Each row below holds a small network's activations on one input, seen along a few directions.
In each table, some parts of the input vary, and every possible input appears once, in random order.
A made-up example of a description, with smaller parts first: one of 2 separate values, together with either a single point or one of 9 places along a line or (one of 4 places along a line, together with one of 5 places around a ring).
Shared parts are said once, and a part with two or three values counts as separate values.

Other details of the inputs shift rows strongly along two fixed directions, in all tables alike. That doesn't count.
These rows show it; all are for the same input, with only those details redrawn:
[  6 -11   2  -4   5   5   7  -1 -12   9   7]
[  7 -11   2  -4   5   5   8  -1 -12   9   7]
[-4 -9 -2  1 -2  5 -8 -2 13 -2 -4]
[ -4 -10  -2   1  -3   5  -9  -3  13  -3  -4]
[-4  3 -4 -3  6  6  3  1  9 -1 -4]
[-4 -9 -2  0 -2  5 -7 -2 12 -2 -3]
[-5  3 -4 -3  6  6  2  2  9 -1 -5]

Table:
R1: [  1  -1   7   1   0  -2   4   0 -22   7   6]
R2: [-6  0  2  4 -5 -2  0 -1 12 -7 -4]
R3: [ -4  -3   1   7  -8  -1  -7  -5   8 -10  -2]
R4: [-4 10  0  0  4  3  4  2  0 -9 -6]
R5: [ 10  -7   3   2  -3   0   9  -1 -12  10   8]
R6: [ -1  33 -16 -14  27   3  17  11   1  -6  -2]
R7: [  2  -5   6   3  -3  -8   6  -1 -16  10   7]
R8: [ -5  39  -5 -12  19   7  23  13   3   0 -12]
R9: [ 11  -9  -4  -9   6  -4   5   3 -11   7  12]
R10: [ 11  -7   2   2  -2   5   4  -1 -18   5   5]
R11: [ -3  -2   2   5  -8  -4 -10  -6   8  -9  -4]
R12: [-12   3   3   3  -6  -2  -6   3   7  -1  -7]
R13: [ 16  -6  -4  -3  -1  -3   1   3 -16   3   9]
R14: [ -3  -6   1   0  -3   0 -12  -5  16   1  -1]
R15: [  6  -6  -1   1   1  -9   1   5 -19   3  10]
R16: [  8  -5  -1  -1   7   3   7  -7 -14   6  12]
R17: [-4 -9 -2  1 -3  5 -8 -2 13 -3 -4]
R18: [  1   0   9   0   0  -8   7   2 -16  12   7]
R19: [-4 -8 -3  3 -3  2 -6 -6 15 -2  0]
R20: [ 12  -7   4   0  -4  -2   7  -2 -13  11   6]
R21: [-1 -1 -3 -2 -4 -8 -5  6 11 -8 -4]
R22: [-4 -3  3  3 -8 -5 -5 -3 12 -5 -5]
R23: [  0   8  -6  -3   3  -5  -2   6   4 -12  -3]
R24: [-10  -1  -1  11 -10  -3 -10  -4   7  -7  -2]
R25: [  1  -3   3   3 -10  -2 -11  -2  13   1  -5]
R26: [ -3  14  -4  -2   4   6   8   7   8  -3 -10]
R27: [ -2  -1   5   4  -8  -4 -12  -5   8  -7  -3]
R28: [  6  -8  11  -4  -2  -2   7   1 -15   7   5]
R29: [ 0 13 -2 -2  2  6  0  2  3 -3 -7]
R30: [ -9   7   2   6  -5  -5 -10  -2   5  -4  -3]
R31: [ -2   2  -2   0   2   2 -11  -6  11  -3  -1]
R32: [  1  -2  -3   6 -10   0 -12  -6  10  -5  -4]
R33: [-3 -2  7  2 -8 -6 -8 -2 12 -3 -4]
R34: [  9  -4   0  -2   7   1   4  -7 -15   7  11]
R35: [-5 -7  4  4 -9  0 -6  0 11 -7 -7]
R36: [  0  -4   5   4  -1  -5  11   1 -17   9   9]
R37: [  7  -7   4  -7   6   3   6  -1 -12  11   8]
R38: [-2 -6 -2  0 -3  0 -8 -6 14  0 -1]
R39: [ -3  -7  -4   2  -1   7 -10  -5   8  -6  -1]
R40: [  3  -7  -6   0 -10  -5 -12   5  13  -4  -3]
R41: [ 13  -2   5   0  -1  -1   1  -3 -16   9   8]
R42: [  1  -5   4   4   0   0   5   1 -22   5   6]
R43: [ -6  46 -12  -6  23   8  25   9   4  -7  -9]
R44: [-3  9 -3 -5  9  7 -1 -1  3 -2 -2]
R45: [-15  35  -5  -6  18   3  25  14  -1  -2 -11]
R46: [  7  -6   9  -2  -1  -1   4  -2 -19   3   6]
R47: [ -6  -6  -4   4  -9 -10 -11   6   9  -5  -3]
R48: [  3  -4   5   5  -3  -6   3  -4 -20   7   9]
Q: Changing only one part turns R48 into R7. The same change can be made to R41. Which row results?
A: R25
Q: Changing only one part turns R21 into R23. The same change can be made to R19. Which row results?
A: R16
Q: Describe the family of inputs behind these rows.
A: one of 2 separate values, together with one of 4 places along a line, together with either a single point or one of 5 places around a ring
Q: Which other rows does R33 become when the choice among 2 separate values takes its other values? List them by row number.
A: R27
Q: A walk changes only the place on the ring of 5. It starts at R26 and steps to R5. List the rest of the walk in order.
A: R20, R25, R8
Q: Which other rows agree with R10 in the choice among 2 separate values and the place on the line of 4? List them by row number.
A: R13, R29, R32, R41, R43
Q: Which other rows does R39 become when the choice among 2 separate values takes its other values? List them by row number.
A: R17

Table:
R49: [ 14   8   0 -12  18  13  17  -6 -10  12   7]
R50: [ -9  15   0  -3  -3   0  -6   4  34  -7 -17]
R51: [-11   9 -20   0   5   8 -13   1  25 -21 -10]
R52: [ 20 -33  12   6 -26 -25 -18   1 -19  11  15]
R53: [  8  24   7   3   0  -8  16   4 -26   0   0]
R54: [ -1   1  -3 -12  22  12  23   3  -8  13   4]
R55: [  4 -41  23  15 -29  -1  -6  -8 -21  12   6]
R56: [-11  19   2   8  12  -3  17   0 -32  -1   8]
R57: [-23   8  -1  -2  -5  -6  -1  15  33  -5 -20]
R58: [-14  10 -20   0   7   2 -11   3  28 -19  -9]
R59: [-15  12 -13   2  -2  -8 -10  13  26 -21 -14]
R60: [  2  13  -3  -6   8 -18  20  22 -21   4   6]
R61: [ -9  19 -13  -2   1  -6 -15   2  31 -17 -11]
R62: [ 19 -43  -2   7 -16   4 -19  -8 -18  -1  16]
R63: [  1  20 -16  -2   2   9 -14  -1  25 -20 -13]
R64: [-17   4 -12  -3   8  18  -6  -2  34 -10 -16]
R65: [  4 -32  25  17 -22  -1 -15 -24 -23  16  16]
R66: [ -3  18 -17  -3   4   6 -16  -4  27 -18 -10]
R67: [  0   3   4 -11  14   2  26  13 -12  13   1]
R68: [ 18   8   1 -11  15  16  16  -3 -11  10   4]
R69: [ -3   1   0 -12  18   6  23   7  -9  13   5]
R70: [ -8 -38  21  17 -18   2  -9 -18 -23  14  12]
R71: [ 11   9   0 -12  20   8  19  -4  -8  15   8]
R72: [ 14  15   0  -9   9 -11  14   9 -18   4   6]
R73: [ 17 -41  13   1 -16  -4 -13 -13  -7  17  17]
R74: [-14  25   8   9 -12   3  -4  -1  26 -11 -23]
R75: [  6   1  -3  -9  18  19  20   3 -10   8   1]
R76: [ 14  15  -8 -10  19  -1  13   0 -15   5  10]
R77: [ -8 -41  -7  14 -29  -9 -45  -7  28 -16   0]
R78: [ -5 -29  11  10 -36 -14 -35  -4  35  -1  -8]
R79: [ -2  24   7   6   9  -5  12  -7 -30   3   8]
R80: [  0  18   3   5   2  -6  21  11 -28  -4   0]
Q: Describe the family of inputs behind these rows.
A: one of 4 places along a line, together with either one of 2 separate values or one of 6 places along a line
Q: Changing only the place on the line of 4 turns R65 into R79. The same change can be made to R68. Which row results?
A: R63
Q: Which other rows agree with R59 in the place on the line of 4? List them by row number.
A: R51, R56, R58, R60, R62, R77, R80
Q: Which other rows does R70 become when the choice among 2 separate values takes its other values? List them by row number.
A: R55

Table:
R81: [ 19 -35  12  -8   4   4  13  -4 -23  28  19]
R82: [-9 -9  0 -2  8  8  8  1 -1  6  0]
R83: [ 0 14 -6 -6  8 12  3 -2 18  0 -9]
R84: [  2  35 -11  -2  15   1   6   2  -2 -10  -2]
R85: [ 10  15  12  -1  -1 -24  20  13 -40  10  10]
R86: [  0  10  18   6  -6 -16  20   8 -28  12   3]
R87: [-12  19 -11  -7  19   9  15  11   8  -4  -9]
R88: [  5   5  -3  -2  11  -1  15   3 -26   1   8]
R89: [ -5  16  10   6 -11 -19   6  11 -12  -2  -4]
R90: [ -7  10 -12  -1  -4   8 -20  -4  43 -16 -18]
R91: [-18  10  -3   4   5   7   4  -3   8  -6  -7]
R92: [ 31 -30   4  -5  -5  -3  -7  -9 -25  16  22]
R93: [  9  -2  -6   1   4  -6   4   2 -25   0  13]
R94: [-16  12  -7  11 -13   3 -31  -9  39 -27 -19]
R95: [  4 -41   8  14 -21   0 -17 -12 -14   3  14]
R96: [-13 -13 -12   4 -10   1 -26   1  32 -17 -11]
R97: [ 17   6  -7 -17  18  -3  17  11 -10  10  10]
R98: [-1 10  1 -9 12 15 11 -5  8  8 -5]
R99: [ -3   5 -16  -4   8  -2  -4   9  12 -10  -5]
R100: [-14  33   1  -1  16  12  13  -5   4  -4  -9]
R101: [-17 -27  21  23 -41 -15 -28  -7  14  -2  -8]
R102: [ 20 -46   5  -2 -16  -5 -17  -6  -3  10  15]
R103: [ -1  27  -8 -18  24  10  26  13  10   3  -7]
R104: [ -2 -24   7  17 -24   4 -31 -19  13  -9  -3]
Q: Describe the family of inputs behind these rows.
A: one of 4 places along a line, together with either a single point or one of 5 places around a ring
Q: Changing only the place on the line of 4 turns R100 into R84. The same change can be made to R101. Which row results?
A: R85
Q: A walk changes only the place on the line of 4. It starts at R91 and steps to R95. List the rest of the walk in order.
A: R88, R93
Q: Which other rows agree with R90 in the place on the line of 4? List them by row number.
A: R88, R89, R94, R96, R102
